Each row has a name. Each question is about the rows just above it.

Q_62: [ 81.9 -30.9 -10.9  -3.3  56.7 -50.3  -2.3  22.6 -38.6 -32.8 -31.0]
Q_120: [ 81.9  81.8 -10.9  -3.3  56.7 -50.3 -38.5  22.6 -38.6 -32.8 -31.0]
Q_29: [ -2.8  -8.9 -54.9   4.6  38.4  56.2  11.6   2.2  -9.0  44.0 -52.5]
Shuffled Q_120 with one entry gone: [-38.5 -38.6  81.9  56.7 -32.8 -50.3  22.6 -10.9 -31.0  81.8], missing	[-3.3]
Right after [-8.9] comes	[-54.9]
Shuffled Q_62 with one entry gone: [-10.9 -32.8 -30.9  -3.3 -38.6  81.9  22.6 -31.0 -50.3  56.7], missing	[-2.3]
What comes right after [-2.3] in the named rows?	[22.6]
Shuffled Q_120 with one entry gone: [ 56.7  -3.3 -50.3 -38.6 -38.5  81.8 -32.8 -10.9  22.6 -31.0], missing	[81.9]
What comes right after [38.4] in the named rows?	[56.2]

Q_196: [-22.2  -7.0 -48.0   5.4 -37.1  -7.7 -46.0  36.7  30.1  -7.1   1.9  22.2
 -28.8 -57.5   0.7 -12.0   4.4   3.3  35.6  -7.8  13.3 -31.4   2.0  17.6
 -54.5 -14.7]
Q_62: [-20.1  -5.3 -24.2   8.8 -22.0  -4.9 -22.2  18.3  18.9  -7.4  18.3  14.0
 -15.4 -32.8   1.4   2.0  13.8   3.4  26.2  -9.6  12.2  -5.9  -5.3   5.2
 -28.1   5.4]
Q_144: [-25.9   0.4 -52.0  16.3 -44.0 -15.0 -63.5  39.3  38.6   5.7 -11.1  27.7
 -27.9 -72.2   4.9 -19.4   1.6 -12.4  37.7  -8.9  21.3 -39.4  -8.9  21.3
 -54.0 -22.1]
Q_120: [-22.2  -7.0 -48.0   5.4 -37.1  -7.7 -46.0  36.7  30.1  -7.1  14.5  22.2
 -28.8 -57.5   0.7 -12.0   4.4   2.6  35.6 -13.3  13.3 -31.4   2.0  17.6
 -54.5 -14.7]
Q_747: [-18.3  -4.4  -7.9  -1.6 -12.1  -2.8 -12.9   1.0   9.7  -0.5  15.9   7.7
  -7.0 -17.7 -11.1   2.0  14.9   7.5  25.0 -14.1   5.0 -11.3  -4.2   2.7
 -17.1  -3.9]
Q_179: [ 40.4  41.6  12.4  44.0  -4.4  30.1  30.6 -34.2  -9.7  -5.2 -62.2 -42.3
 -50.0 -32.5  21.8 -32.0 -48.4  61.1 -52.9  -0.5 -12.3 -45.7  38.0 -12.3
  77.9  39.5]
Q_980: [-25.9   0.4 -52.0  16.3 -44.0 -15.0 -63.5  39.3  38.6   5.7 -11.1  27.7
 -27.9 -72.2   4.9 -19.4   1.6 -12.4  37.7  -8.9  21.3 -39.4  -8.9  21.3
  27.6 -14.7]
Which entry of Q_196 is missing from [ 17.6 -46.0   4.4   3.3 -22.2   5.4 -54.5 -37.1  -7.1   1.9 -48.0   0.7
  -7.0 -14.7  30.1 -31.4 -12.0   2.0  22.2 -28.8  36.7  -7.7 -57.5  35.6
  -7.8]?	[13.3]
Which entry of Q_980 is missing from [ -8.9 -52.0  27.6 -72.2  37.7 -44.0  21.3  16.3 -27.9 -11.1 -15.0 -19.4
  38.6  39.3  21.3   5.7 -12.4   1.6  -8.9 -25.9   0.4 -39.4 -63.5   4.9
 -14.7]?	[27.7]

Q_120: [  5.6  -5.8  24.6 -40.7 -38.0  10.9  10.6 -35.1 -17.5 -22.3  -8.5 -14.5
 -40.7  -6.9  -0.2  -8.3  -3.4   0.5 -24.4 -13.1   3.4 -22.4 -11.9 -11.9
   8.5  43.7  26.8  18.1  -3.8 -11.8  22.0  21.7 -26.7 -28.9 -35.6 -18.1
 -12.9  20.4]
Q_204: [ 52.5   7.2  29.8  28.0  43.5  -9.5 -30.6 -23.6  13.5  30.8  20.4   2.5
  26.2  10.0  -0.7 -16.2   5.0   9.3  42.6   8.2  -2.6 -19.2  18.7  22.9
  28.2  19.8  -4.2 -12.9  13.0  18.5  17.8  -3.3  24.9  17.6  31.1   3.3
   7.1  -9.0]
Q_196: [ 35.7  21.6  16.2  30.4  -4.3   2.5  11.4  11.6   2.3  28.7  48.3  43.8
   2.6 -17.4 -31.8 -12.5  10.1 -41.9  -1.1  23.1  61.7  51.3  40.9 -40.4
 -27.7 -18.5 -38.1   4.5 -43.4  -0.2 -20.0 -17.3  22.3  26.6   1.2  43.8
  38.0  -9.4]
Q_101: [-13.3  -7.4 -16.9  -7.3 -45.8 -39.6 -43.3 -42.7 -43.7   3.2  15.3  17.5
  48.3  82.8  16.9 -10.8   9.5  15.9   6.7  19.7  32.6   8.3 -12.9   5.5
  -3.0  -2.8 -14.3 -20.6   4.8   7.8  27.9  -7.3   8.8  20.5  19.0   4.2
  15.2 -21.1]
Q_747: [ 10.3  15.1  36.2  20.3  47.8  19.5   1.1   6.4 -26.1 -47.7 -34.1 -23.1
 -53.6 -53.7 -54.5 -17.0 -28.4   0.3   9.0  41.8  -9.9  -6.4  14.4  20.2
   3.6   9.4  -9.1 -43.0  -8.5 -16.8  -7.7 -22.0  -3.7 -22.6   4.9   3.7
   3.4  13.9]
Q_179: [ 24.6  -0.9 -16.8  -0.7  21.7 -19.1  27.4   9.6  41.4  38.1  84.0  51.9
  -9.2  -2.8 -26.9 -11.6  -3.7  49.9  37.9  60.2  34.8  59.6  63.8  23.5
 -11.6 -18.0 -26.8  -3.2   5.9  -3.3  31.3  18.9  -0.3 -17.5  -7.7 -42.3
 -51.1  54.7]
Q_586: [ 25.4 -10.1  28.7  -8.1   6.7  -0.1 -41.0 -37.2 -35.5 -28.2 -39.0 -15.8
  -0.8  10.5 -14.2  -1.3   1.5 -20.5  10.5 -14.9  -4.2   8.6 -27.7  -4.0
  -8.5  10.0 -13.6 -28.7 -31.5 -10.1  -8.6 -26.3 -31.7 -28.9 -19.4  -4.0
  54.8  45.2]
Q_62: [ 14.4  49.8  21.1  23.1   3.8 -20.5  -3.8   8.0 -10.0  30.0  10.7   0.2
  -0.4  -4.8 -13.3 -26.6  12.4   4.5  28.7  21.8  -8.7  13.1  -7.6 -18.6
 -11.6 -21.3  -7.1  19.9  40.5  32.2  12.3  -0.6   5.9  24.9  -9.0  18.9
  23.7   8.1]
Right after [54.8] comes	[45.2]
The entry that follows [30.8]:	[20.4]
What comes right after [8.3] in the named rows?	[-12.9]
What comes right after [-53.6] in the named rows?	[-53.7]
Shuffled Q_747 with one entry gone: [ 13.9   4.9   0.3  41.8  -8.5   1.1  -3.7   3.6  47.8 -16.8   9.4 -23.1
  19.5  20.2  -7.7 -22.6 -54.5 -53.7  15.1   3.4  -9.9   6.4 -47.7   3.7
  14.4 -26.1 -34.1  36.2  -6.4 -53.6 -43.0 -17.0  -9.1   9.0 -28.4 -22.0
  10.3], missing	[20.3]

